Look-ups in named tables: a row name and a column name give one cell, copied from the table.

Table Feli
|  | Zuk | Bibi | Dem | Fifo | Sar | Zurag |
|---|---|---|---|---|---|---|
| Vup | 14.0 | 46.8 | 25.4 | 24.7 | 51.5 | 48.1 |
| Div | 11.5 | 29.1 | 40.2 | 20.8 | 28.2 | 63.8 |
| Tok | 28.5 | 50.6 | 28.3 | 81.7 | 71.7 | 33.5 |
| Sorizit | 54.4 | 32.2 | 49.9 | 31.9 | 1.3 | 21.0 |
| Bag | 48.8 | 10.7 | 69.3 | 3.9 | 0.8 | 72.1 |
| Goruz | 74.4 | 35.4 | 68.9 | 38.3 | 68.6 | 23.9 |
| Fub | 25.4 | 5.2 | 45.4 | 46.0 | 54.4 | 54.9 |
| Rofo | 20.6 | 60.5 | 9.4 | 12.2 | 43.2 | 51.4 |
| Zur | 63.3 | 54.9 | 61.2 | 1.6 | 36.1 | 35.5 |

Bibi of Div is 29.1
Bibi of Rofo is 60.5
Sar of Zur is 36.1
Dem of Goruz is 68.9
Bibi of Goruz is 35.4
Zurag of Tok is 33.5
Zuk of Tok is 28.5
Zuk of Goruz is 74.4
Zuk of Vup is 14.0
Zurag of Sorizit is 21.0
Zurag of Goruz is 23.9
Zuk of Fub is 25.4
Bibi of Tok is 50.6
Dem of Tok is 28.3
Sar of Tok is 71.7
Dem of Bag is 69.3
Bibi of Fub is 5.2
Fifo of Fub is 46.0
Bibi of Zur is 54.9
Dem of Div is 40.2

Table Maz
	Tebivaf	Kazes	Rar	Nez
Gitesen	75	-34	16	13
Tufupi	66	-18	6	1
Totad	-20	-93	-29	49
Goriv	-31	-39	49	-13
Bufim	-8	-71	3	-12
Bemosov	30	60	30	-35

What is the Tebivaf of Totad in Maz? -20
What is the Nez of Bemosov in Maz? -35
What is the Rar of Tufupi in Maz? 6
What is the Rar of Gitesen in Maz? 16
What is the Rar of Bemosov in Maz? 30
What is the Rar of Goriv in Maz? 49
What is the Kazes of Totad in Maz? -93
What is the Kazes of Bufim in Maz? -71
What is the Nez of Bufim in Maz? -12
What is the Tebivaf of Bufim in Maz? -8
What is the Kazes of Bemosov in Maz? 60
What is the Tebivaf of Tufupi in Maz? 66
What is the Rar of Totad in Maz? -29
What is the Tebivaf of Gitesen in Maz? 75

Fitis.tsv
	Meb	Lepopuv	Raf	Zutuba	Kugun	Gaz
Gukome	897	476	460	507	342	414
Razamek	517	817	792	452	309	312
Sevega	577	552	717	802	245	178
Beni	571	578	810	578	114	253
Der	798	628	423	623	459	322
Mamek	589	767	777	422	309	259
Sopaf	609	696	731	443	183	268
Mir	526	509	581	704	275	145
Sot	321	969	739	426	524	329

What is the Gaz of Sopaf in Fitis? 268
What is the Zutuba of Sevega in Fitis? 802
What is the Meb of Mir in Fitis? 526
What is the Meb of Der in Fitis? 798
What is the Meb of Sot in Fitis? 321
What is the Lepopuv of Beni in Fitis? 578
What is the Zutuba of Sot in Fitis? 426
What is the Gaz of Mamek in Fitis? 259
What is the Gaz of Der in Fitis? 322
What is the Zutuba of Mir in Fitis? 704
What is the Zutuba of Mamek in Fitis? 422
What is the Zutuba of Beni in Fitis? 578
What is the Meb of Beni in Fitis? 571
What is the Lepopuv of Sopaf in Fitis? 696
What is the Raf of Gukome in Fitis? 460
What is the Meb of Mamek in Fitis? 589
What is the Raf of Mamek in Fitis? 777
What is the Raf of Sevega in Fitis? 717
What is the Raf of Sopaf in Fitis? 731
What is the Gaz of Sot in Fitis? 329

Demunuk:
         Zeneli  Fose  Gafe  Lud  Kam  Vas  Bomasam  Kisuli  Nudor
Nomon        88   136    80  107  113   78      104      94     93
Tel          59   200    68  117  115   45      123      56     14
Nadav        99    90   109  123  110   75       89     104     73
Zegerar      91   162    43   74  118  100      114     102    181
Gozame      111    71   108  114  110   92       81     121    119
Bek          97    90   116  130  109   66       88     102     49

What is the Kam of Bek in Demunuk?
109
What is the Nudor of Nadav in Demunuk?
73
What is the Fose of Zegerar in Demunuk?
162
What is the Lud of Bek in Demunuk?
130
What is the Gafe of Gozame in Demunuk?
108
What is the Zeneli of Bek in Demunuk?
97
What is the Bomasam of Bek in Demunuk?
88
What is the Fose of Gozame in Demunuk?
71
What is the Kam of Zegerar in Demunuk?
118
What is the Kisuli of Gozame in Demunuk?
121
What is the Kam of Nadav in Demunuk?
110
What is the Gafe of Zegerar in Demunuk?
43
What is the Lud of Tel in Demunuk?
117
What is the Vas of Gozame in Demunuk?
92
What is the Zeneli of Nomon in Demunuk?
88
What is the Kisuli of Zegerar in Demunuk?
102
What is the Fose of Nadav in Demunuk?
90
What is the Vas of Nadav in Demunuk?
75
What is the Gafe of Tel in Demunuk?
68
What is the Zeneli of Gozame in Demunuk?
111
Row with the largest Gafe: Bek

Liditu.csv
,Tegug,Bugogip,Lisaz,Pav,Ripi,Kig,Dolal
Govatu,-5.3,-2.4,4.1,-4.2,-3.7,-1.7,7.2
Vipi,-2.2,-3.2,-5.4,-1.8,1.6,-1.0,7.4
Pemebu,-6.3,-3.7,-5.0,1.2,0.8,0.9,6.0
Vulagub,1.9,6.9,-0.1,5.1,5.0,-2.4,-6.4
Sor,2.3,-2.7,2.1,-5.5,-5.3,0.1,6.1
Zurufa,-7.3,-3.0,5.6,2.4,-2.6,0.4,6.9
Gelome,-1.7,2.9,7.1,1.4,3.0,-0.7,-7.8
Giterak,-5.9,0.2,1.0,-0.9,-0.7,-0.2,6.3
Dozufa,5.9,-5.5,-3.7,0.2,-3.7,-0.5,4.7

What is the Dolal of Govatu in Liditu?
7.2
What is the Dolal of Dozufa in Liditu?
4.7
What is the Bugogip of Zurufa in Liditu?
-3.0
What is the Kig of Gelome in Liditu?
-0.7
What is the Kig of Vipi in Liditu?
-1.0
What is the Lisaz of Govatu in Liditu?
4.1
What is the Ripi of Zurufa in Liditu?
-2.6

Lesunu:
	Guzavem	Guf	Lusu	Mol
Vozo	57161	60861	73254	20001
Tozubut	43376	41271	82079	35363
Parepul	51053	42663	76844	33149
Num	52577	44908	72035	22503
Gugaz	54119	48732	78348	28477
Tibif	58310	44677	75342	23575
Dukevaf	58969	44682	70867	38479
Rute	57371	50061	55058	38325
Rovob	64696	47499	61739	40896
Tisav	63881	47394	59088	45121
Kob	60643	51094	57719	44797
Gurap	64005	46727	57080	42569

Guzavem of Num = 52577
Lusu of Tibif = 75342
Mol of Tozubut = 35363
Guf of Parepul = 42663
Lusu of Rute = 55058
Mol of Tisav = 45121
Lusu of Tisav = 59088
Guf of Vozo = 60861
Guf of Rute = 50061
Row with the largest Mol: Tisav

Table Tipo
	Dul	Nesi
Sadig	71143	26849
Kalafir	55261	59124
Foz	33235	48426
Motedi	64232	35148
Ser	61082	56320
Gafab	62825	55215
Fomu	83010	11167

What is the Nesi of Motedi in Tipo?
35148
What is the Dul of Kalafir in Tipo?
55261
What is the Nesi of Ser in Tipo?
56320
What is the Dul of Motedi in Tipo?
64232
What is the Dul of Sadig in Tipo?
71143
What is the Dul of Ser in Tipo?
61082
What is the Dul of Fomu in Tipo?
83010
What is the Nesi of Gafab in Tipo?
55215
What is the Nesi of Kalafir in Tipo?
59124
What is the Dul of Foz in Tipo?
33235
What is the Nesi of Fomu in Tipo?
11167
What is the Dul of Gafab in Tipo?
62825
What is the Nesi of Foz in Tipo?
48426
What is the Nesi of Sadig in Tipo?
26849

Table Mibibug
        Gudigu  Tegumab    Zam  Ganara  Sutili  Tutuvo   Bada    Dal
Nat      -63.4     57.0  -69.8    47.6    62.0    56.7   53.0   47.8
Rilof     50.7     18.5   53.4    68.9    58.2    63.9   67.9   57.7
Dulum    -57.8     27.8  -67.1   -25.9   -33.0   -28.2  -25.7  -39.2
Tikezo   -60.3    -16.1   56.9   -51.5   -50.6   -48.4  -50.3  -36.0

What is the Sutili of Dulum in Mibibug? -33.0
What is the Gudigu of Nat in Mibibug? -63.4
What is the Tegumab of Dulum in Mibibug? 27.8
What is the Zam of Tikezo in Mibibug? 56.9
What is the Tutuvo of Dulum in Mibibug? -28.2
What is the Sutili of Nat in Mibibug? 62.0
What is the Bada of Rilof in Mibibug? 67.9
What is the Tutuvo of Rilof in Mibibug? 63.9
What is the Dal of Tikezo in Mibibug? -36.0
What is the Ganara of Nat in Mibibug? 47.6
What is the Ganara of Dulum in Mibibug? -25.9
What is the Tegumab of Nat in Mibibug? 57.0
What is the Zam of Dulum in Mibibug? -67.1
What is the Zam of Rilof in Mibibug? 53.4
What is the Dal of Nat in Mibibug? 47.8
What is the Sutili of Rilof in Mibibug? 58.2
Which row has the largest Ganara? Rilof

Givabev:
	Mizo	Sib	Marop	Miz	Mitag
Dutunok	133	145	129	26	145
Dabik	134	194	130	142	129
Bafi	128	99	147	117	158
Nisak	180	132	153	134	181
Fabak	75	220	133	147	146
Tuviri	176	77	159	145	155

Miz of Nisak = 134
Mizo of Dabik = 134
Mizo of Fabak = 75
Mitag of Tuviri = 155
Miz of Fabak = 147
Marop of Nisak = 153
Mizo of Dutunok = 133
Marop of Dabik = 130
Row with the largest Marop: Tuviri

Tilek =
	Roragem	Gik	Kenevek	Rif	Fotiref
Fef	81.837	-33.877	-41.637	-45.705	70.520
Korafa	84.291	-69.436	-74.537	-79.520	-62.948
Kig	82.693	-30.123	-54.442	-49.087	44.196
Goga	-74.795	70.738	-75.496	-73.588	83.992
Der	49.884	4.403	-22.661	-2.449	53.070
Kotoki	83.643	-19.281	-52.590	-53.619	66.394
Gef	98.932	-63.817	-70.488	-64.912	78.957
Nin	74.055	-0.026	-31.997	-23.082	42.736
Vifu	67.986	-32.529	-58.553	-55.865	61.355
Pazaf	80.937	-8.605	-59.591	-71.412	40.514
Bobabab	59.026	13.342	-60.170	-68.251	-76.640
Ped	-7.931	54.027	52.609	49.048	-42.629
Pez	76.017	74.017	-65.403	-70.869	-76.315
Vema	84.309	77.474	-65.593	-60.214	-76.480

Vifu, Roragem -> 67.986
Kotoki, Gik -> -19.281
Der, Kenevek -> -22.661
Vema, Gik -> 77.474
Goga, Kenevek -> -75.496
Goga, Rif -> -73.588

